A small network was shown many inputs. Here are its activations along a few directions, one row for each input.
Each table varies a few parts of the input and shows all the possible inputs, shuffled.
A made-up example of a description, with smaller parts first: one of 4 places along a line, together with either a single point or one of 11 places along a line or (one of 3 separate values, together with one of 8 places around a ring).
Shared parts are said once, and a part with two or three values counts as separate values.

Other details of the inputs vary at random and push rows far along two fixed directions, the same in every table; ignore that.
To show where, the next rows are all for the same input, with only those details redrawn:
[ -7  21  23   0  -1  -5 -17  10   1  -1 -15  -1  -4  -7]
[  3   4 -19  -8  -5  13  11   1  -3  10  12  -6   4   5]
[-11  35  -4  -9  20  -3 -12   6  -4  15 -15 -15 -17   6]
[ -7  21  22   0  -1  -5 -17  10   1  -1 -15  -1  -4  -7]
[ -7  21  22   0  -1  -5 -17  10   1  -1 -15  -2  -4  -7]
[  0   2  38   6 -24  -1 -15  11   4 -14  -8  11  11 -17]
[  0   2  38   6 -24  -2 -15  11   4 -13  -8  11  11 -17]
[  6  -6  -5  -3 -20  13  10   3   0   1  14   2  13  -2]

A family of inputs:
R1: [  5   8  16   3  15 -20 -14   4   7  -3 -12   1  -9  -6]
R2: [ -7 -14 -20  -2  -6   9  10  -5 -11   0   8 -10  -3   5]
R3: [  1  -6 -22 -11  -6   8   7  -4  -1   5  13 -10  -1   6]
R4: [  1  -6  37   4 -20  -6 -20  14  10 -16  -1  10   2 -14]
R5: [ -6  16  22  -4  -1  -9 -19   9   5  -2 -11  -3 -13  -6]
R6: [ -6  -5 -22  -5  -3  10  11  -3  -4   0   7 -10   2   9]
R7: [ 11 -26  -8  10  -2  -1  14  -4  -3  -8  10   5   5  -3]
R8: [-20  28  -7  -2  20  -5 -11   1  -8   7 -19 -18 -16   7]
R9: [  1  -5 -18   6  11   7  21 -13 -10   8   3  -4   8   3]
R10: [-14  32  -6  -8  20  -4 -15   1  -6  12 -18 -18 -15   4]
R11: [  6 -21  -3  -2 -20   8   1   2   4  -8  17   1   9  -3]
R12: [ -6  31  -6  -5  34 -11  -4  -5  -2  19 -19 -12 -10   5]
R13: [  3  12  20   0  16 -15 -10   7  11   3 -11   4  -8  -5]
R14: [  4 -24  -6   3 -20   2   4   3  -1 -14  17   0   6   2]
R15: [  9 -10 -21   2  11  -3  15  -5   1   1  10  -3  -2   9]
R16: [  0 -12  37  17  -8  -6  -4  -2   0 -19 -14  13  12 -16]
R17: [ 15 -11   0  -4  -6   4  18  -2   7   4  12   9  15  -1]
R18: [ -3   6  18   9  16 -14  -9   1   7  -6 -14   1  -7  -4]
R19: [  9  -3 -18  -7   9   4  17  -8   3   9   6  -3   7   6]
R20: [  4  -7 -16   1   7   4  20  -9   1   3   6  -2   8   7]
R21: [-18  23  -7  -6  20  -8 -13   0  -4   5 -15 -19 -23   9]
R22: [ -9  -6 -23   1  -3  12  12  -5 -14   3   4 -10   3   4]
R23: [ 14  -8  35   8 -10 -17  -9  11  13 -13  -3  17   5 -15]
R24: [  1 -14  36  17  -9  -9  -5  -3   1 -18 -11  12   7 -18]
R25: [  3 -13 -17   4 -23  24 -15 -12  -3   4   8  45   3  19]
R26: [-13  27  -6 -12  21  -5 -16   2  -3   8 -17 -18 -18   7]
R27: [  3  -1 -19   4   8   5  22 -11  -2   9   5  -4   9   7]
R28: [ 10   3 -15  -5   7   5  21  -5   1  18  10   1  10   5]
R29: [  9  -7 -19  -9  -5   4   4   6   0   4  20  -5  -5   8]
R30: [ 15 -18   1   1 -12   1  14  -7   8  -2  12   8  14  -6]
R31: [  5  -6 -19   1   9   2  19 -11   2   6   8  -5   1   7]
R32: [ -9  23 -10 -11  26 -13 -21   6  -4   7 -11 -19 -27  10]
R33: [ -4 -23  -5   4 -20  12  10  -2  -8 -11   7   0  11  -3]
R34: [ -5 -10 -22  -4  -1   7   7  -1  -2   0  13 -10  -3  10]
R35: [-10 -16  34  13 -18  -6 -18   8  -2 -23  -9   6   2 -15]
R36: [ 15 -21   0   2  -8   1  11  -4   9  -3  15   9  14  -5]
R37: [  8 -13   0  -5 -23  12   8   4   4  -5  14   5  12  -3]
R38: [ -2 -18 -22  -1  -2   4   6   0 -12  -4  12  -9  -5   7]
R39: [ -1  29  -5 -11  35 -14  -3  -1   4  20 -13 -10 -21   7]
R40: [  3   3 -19  -8  -6  13  12   1  -3  10  13  -6   5   5]
R41: [  1 -17  34  18  -5  -9  -7   1   3 -19  -9  13   6 -17]
R42: [  1   0 -27  -1   7  11  -2 -20  -3  11   7  49   0  18]
Changing only one part turns R41 into R35. The same change can be made to R36. Which row results? -> R11
What do these inputs look like to the network? -> one of 2 separate values, together with either a single point or (one of 4 places along a line, together with one of 5 places along a line)
Change only the choice among 2 separate values in R27. List by row number the other rows that result. -> R8
Change only the place on the line of 5 in R36. List by row number the other rows that result. -> R1, R12, R19, R30
A walk changes only the place on the line of 4. It starts at R16 and steps to R20. List the rest of the walk in order. -> R19, R17
